Each row below is a small network's average activation on inputs in which a field has the value named, seen along a few directions.
Values that are neighbours, or in one group, have similar rows; names and order tell nothing.
(in the rows, 500 means zero)
Strong random noise was added to every row along 10 fixed directions; ignore it. To show where, here is one row again and again, with new noise each time:
[479 406 718 408 449 637 326 288 276 315 495 645 409 532 508 368 508 362
 540 348]
[581 505 496 604 718 602 548 505 421 613 494 445 532 565 378 579 421 513
 567 543]
[424 452 549 458 562 450 439 449 489 588 487 429 547 465 361 524 515 419
 497 503]
[563 618 395 346 656 528 521 398 485 521 538 462 465 356 532 436 497 485
 509 416]
[419 545 413 661 567 477 555 489 472 709 368 643 557 598 466 534 368 495
 549 527]
[624 437 426 561 481 506 394 609 442 494 512 432 403 560 437 537 435 486
 594 476]
[490 538 557 630 361 583 460 399 425 585 377 684 459 590 506 524 424 450
 485 482]
[409 349 609 617 811 584 508 483 454 591 490 473 563 510 375 436 506 580
 560 571]
[503 474 605 545 720 671 644 505 417 411 578 470 548 610 426 527 456 565
 557 594]
[395 383 405 508 583 336 533 619 442 555 370 603 481 489 541 215 325 562
 608 460]
[589 568 440 518 349 634 486 459 448 377 576 620 310 620 560 607 509 421
 562 447]
[592 526 215 670 491 450 479 605 632 769 454 525 300 452 508 558 503 544
 562 500]


Pek, 11 values:
w7: [328 374 608 472 625 418 557 447 645 587 430 544 610 297 565 234 639 613
 367 497]
w11: [727 610 357 521 528 571 526 562 431 420 522 526 468 626 634 603 449 498
 565 480]
w4: [459 293 525 572 630 364 437 497 527 758 483 480 471 377 340 498 597 367
 552 488]
w10: [765 598 502 478 581 562 475 482 343 521 468 490 454 502 514 530 423 482
 514 400]
w6: [645 386 604 513 405 509 597 648 407 326 512 376 514 568 469 517 401 481
 469 550]
w2: [410 461 538 680 454 544 768 722 608 485 561 478 478 677 445 560 476 639
 514 687]
w9: [698 398 493 623 603 609  73 384 537 725 485 372 362 322 477 487 707 551
 500 391]
w8: [514 384 559 345 371 301 432 473 436 470 489 475 391 397 457 417 549 249
 495 319]
w1: [581 352 518 669 741 610 512 593 339 480 510 501 497 699 476 484 383 573
 704 531]
w3: [470 419 621 381 617 535 594 465 567 411 646 340 484 384 433 452 651 563
 494 547]
w5: [556 527 445 394 642 390 524 622 484 529 552 344 611 478 451 586 521 498
 537 502]
Pek is arranged as 3 separate groups.
Which other values are in the same group as w4? Give them in the order they are listed.
> w7, w6, w8
Which other values are in the same group as w2? Give them in the order they are listed.
> w9, w1, w3

Zago, 11 values:
c1: [321 264 486 593 788 428 573 687 539 346 726 299 670 703 323 775 537 479
 636 683]
c6: [528 636 193 593 572 585 387 458 681 532 656 533 419 587 523 724 614 534
 605 521]
c9: [360 554 496 549 460 434 544 558 587 541 399 555 684 453 574 509 520 682
 386 653]
c3: [546 533 798 549 170 510 916 709 421 501 387 551 474 775 395 570 295 497
 376 687]
c2: [552 562 544 587 415 550 732 442 593 644 402 536 455 318 523 474 528 512
 372 592]
c4: [576 743 319 355 275 322 521 545 562 481 548 340 517 454 501 691 409 320
 439 411]
c5: [360 618 398 383 446 469 500 228 539 727 512 556 474 555 342 728 574 186
 536 409]
c8: [387 550 630 582 289 541 170 538 531 301 506 534 689 636 571 614 560 608
 408 557]
c7: [259 274 782 599 353 331 422 666 563 493 390 398 718 498 368 426 528 646
 404 686]
c10: [797 603 810 515 511 871 394 253 355 526 288 443 574 274 607 152 389 790
 256 475]
c11: [642 664 544 404 454 599 511 442 465 283 508 490 680 455 689 431 426 555
 386 451]
Zago is arranged as 3 separate groups.
Which other values are in the same group as c10? Give them in the order they are listed.
> c6, c5
Which other values are in the same group as c3? Give them in the order they are listed.
> c9, c8, c7
